W = -0.630  -1.029  -1.384  -1.005   1.583  -0.018  -0.450  -1.219  -0.180  -0.958  -0.750  -1.213  -1.325
W[0] = -0.630
W[6] = -0.450
W[4] = 1.583
W[10] = -0.750
W[2] = -1.384
W[3] = -1.005
W[1] = -1.029
W[7] = -1.219
W[8] = -0.180

x =
[[  4 -16  -9  -6 -12 -16   6   3  -3 -19 -27   1 -17 -29 -22  -7]
 [ -6   9 -14 -23 -28   1  10 -11 -11 -14  -9 -13 -10  -8  -2 -14]
 [ -1 -10  11   4 -22 -12 -10  -3  15 -27 -18  -7 -10 -15  -8 -13]
 [ -2   9 -15   9  -4  -4   6  -2 -29 -21  16 -10 -26  -3   8   2]
 [ 21   1   2 -34   7  16  -4 -15 -36   2 -12   6   1   6 -14   2]
 [  0   2 -18 -12   4 -21   3  26 -34 -19  -8 -14 -10 -13  -9  17]
 [-17   0 -13  -4 -19  -8 -14  17 -17  -2 -16  -3 -16 -11  -4  15]
 [-11  14 -14  -7  -1   1   8 -23   7  -8  -6   6   7   0   1  11]
 [ -8 -12  10  15  -1 -13   7   4  -6  -2  -6 -22 -22  18   7 -10]
 [ -1  -6  -1 -13 -37 -16 -25 -21 -22  -3   9 -20   1  -9  17  -9]
 [-14 -19 -15  11   4 -16  19  -3  -8   1  -3 -15  -4  15   0   9]]
x[0][0]: 4
x[4][2]: 2
x[:, 9]: [-19, -14, -27, -21, 2, -19, -2, -8, -2, -3, 1]
x[9][0]: -1
x[10][6]: 19
x[:, 10]: [-27, -9, -18, 16, -12, -8, -16, -6, -6, 9, -3]
x[10][5]: -16
x[6][7]: 17
x[10]: [-14, -19, -15, 11, 4, -16, 19, -3, -8, 1, -3, -15, -4, 15, 0, 9]
x[9]: [-1, -6, -1, -13, -37, -16, -25, -21, -22, -3, 9, -20, 1, -9, 17, -9]
x[0][6]: 6
x[:, 7]: [3, -11, -3, -2, -15, 26, 17, -23, 4, -21, -3]
x[3][4]: -4
x[3][14]: 8
x[7][15]: 11
x[5][1]: 2
x[0][3]: -6
x[7][7]: -23
x[2][8]: 15
x[8][14]: 7
x[9][15]: -9
x[7][8]: 7
x[:, 8]: [-3, -11, 15, -29, -36, -34, -17, 7, -6, -22, -8]
x[0][9]: -19
x[2][10]: -18
x[6][4]: -19
x[4]: [21, 1, 2, -34, 7, 16, -4, -15, -36, 2, -12, 6, 1, 6, -14, 2]
x[8][6]: 7
x[5]: [0, 2, -18, -12, 4, -21, 3, 26, -34, -19, -8, -14, -10, -13, -9, 17]
x[8]: [-8, -12, 10, 15, -1, -13, 7, 4, -6, -2, -6, -22, -22, 18, 7, -10]
x[5][15]: 17
x[5][12]: -10
x[2][13]: -15
x[6][12]: -16

m = [[119, 150, 137, 121, 146, 117, 98, 61, 130, 159, 81, 135, 133], [156, 56, 145, 143, 67, 121, 174, 200, 133, 107, 202, 125, 109], [86, 134, 56, 80, 138, 154, 106, 148, 158, 39, 187, 68, 140]]
m[0,0] = 119
m[-3,6] = 98
m[-1,-6] = 148
m[0,-3] = 81
m[-1,10] = 187
m[1] = [156, 56, 145, 143, 67, 121, 174, 200, 133, 107, 202, 125, 109]
m[2] = [86, 134, 56, 80, 138, 154, 106, 148, 158, 39, 187, 68, 140]
m[0] = [119, 150, 137, 121, 146, 117, 98, 61, 130, 159, 81, 135, 133]
m[:, -10] = [121, 143, 80]
m[0,-11] = 137
m[:, 4] = [146, 67, 138]
m[2,4] = 138
m[0,-2] = 135
m[1,-10] = 143
m[:, -4] = [159, 107, 39]
m[2,-7] = 106
m[-2,10] = 202
m[-2,1] = 56

A =
8,4,5,2,5,5,2
4,6,2,3,2,3,3
5,5,4,2,6,1,4
2,5,1,7,2,7,3
4,8,3,4,4,4,3
2,5,2,1,2,5,4
4,4,7,5,7,6,5
2,2,7,6,4,3,6
7,8,6,6,7,3,8
8,2,2,1,3,3,6
A[0, 0] => 8
A[5] => [2, 5, 2, 1, 2, 5, 4]
A[0, 1] => 4
A[5, 0] => 2
A[3] => [2, 5, 1, 7, 2, 7, 3]
A[1, 5] => 3
A[6, 4] => 7
A[:, 1] => [4, 6, 5, 5, 8, 5, 4, 2, 8, 2]
A[2, 6] => 4
A[0, 2] => 5
A[6, 2] => 7
A[8, 3] => 6
A[:, 5] => [5, 3, 1, 7, 4, 5, 6, 3, 3, 3]
A[7, 1] => 2
A[7, 0] => 2
A[5, 5] => 5
A[7] => [2, 2, 7, 6, 4, 3, 6]
A[4, 0] => 4
A[9, 1] => 2
A[1, 2] => 2
A[7, 6] => 6
A[6, 3] => 5
